These are the activations of a small neural network, seen along a few directions. Each row is one input.
In each table, some parts of the input vary, and every possible input appears once, in random order.
Descriptions start from the smaller parts, as in this example, which fits no table here: one of 3 separate values, together with either a single point or one of 9 places around a ring or (one of 6 places along a line, together with one of 8 places around a ring).
Shared parts are said once, and a part with two or three values counts as separate values.

Other details of the inputs vary at random and push rows far along two fixed directions, the same in every table; ignore that.

A family of inputs:
R1: [ 10 -12  98  66  19  33 -20 -48  22  10 -25]
R2: [ -1  57  34   9  98 -85 -12  11 -29  22 -18]
R3: [-26   8  36  10  95 -69 -29  -1 -49  30 -21]
R4: [ 21  -8 107  55  21 -10  -5  -7  62  32   4]
R5: [-33  23 -66 -46  19  23 -19   9 -53 -12  -5]
R6: [-24  -1 -70 -28 -16 -28 -10  34 -65 -22   6]
R7: [-13  28 -71 -46  22  19  -3  11 -39 -13  -3]
R8: [ 30 -19 100  80 -15 -19  -3 -28  18   3 -23]
R9: [ 23 -45 -15   2 -90  43  28  26  45 -16  29]
R10: [ 48   9 101  92 -16 -17   7 -11  30   1  -6]
R11: [ -8  47 -75 -46  25   9   3   9 -41 -17  -8]
R12: [-20  32  34   6  99 -85 -26 -11 -47  24 -30]
R13: [ 28 -26 -28  -2 -89  31  34  -1  42 -18  23]
R14: [ 20 -10 -24 -18 -59  79  21 -25  54 -15  15]
R15: [  6 -30 -23 -19 -50  75  11 -25  51  -5   5]
R16: [-45   0 -60 -53  18 -19 -10  31 -20   6  22]
R17: [  9 -33 -12 -30 -66  44  32  -1  83   6  35]
R18: [-26 -20 -68 -32 -14 -23   0  26 -64 -15  -1]
Each input here is: one of 3 separate values, together with one of 6 places around a ring.
- Changing only the place on the ring of 6 turns R7 into R11. The same change can be made to R4. Which row results? => R2
- Change only the place on the ring of 6 in R10. List by row number the other rows that result. => R6, R8, R9, R13, R18
- Change only the choice among 3 separate values in R18. List by row number the other rows that result. => R1, R3

A family of inputs:
R19: [  6  -9  54  28  10 -12  -4 -15  22  12  -1]
R20: [-14 -11 -75 -62 -29  13  20  17   7  -2  15]
R21: [  7  39  -1  38  47 -58 -21   1 -99 -21 -35]
R22: [-17  33  12   8  73 -65 -23  10 -59  10 -18]
R23: [ -2 -22  -6 -14 -31  41   9 -11  36   2  11]
R24: [  2  15  19  10  23 -24  -7   6  -4   5   1]
R25: [ -7 -22 -77 -64 -60  59  25   4  36  -8  20]
R26: [-26  -2 -79 -61 -10  22   2  20 -21  -7  10]
R27: [-33   2 -81 -62  10   3  -1  15 -37  -7   0]
R28: [ 33 -11  64  74 -30 -16   0  -7  -2 -11  -9]
R29: [  1  40   8   8  58 -30 -12  -9 -37   0 -18]
R30: [ 5  3 11  7 -7 25 -1 -3 22 -1  6]
R31: [ 37 -40  76  44 -66  54  23 -14 110  11  23]
R32: [  8 -14  76  46  12 -12 -10 -14  26  15  -4]
- Describe the family of inputs behind these rows. => one of 2 separate values, together with either a single point or one of 6 places around a ring
- Changing only the choice among 2 separate values turns R20 into R25. The same change can be made to R22. Which row results? => R26
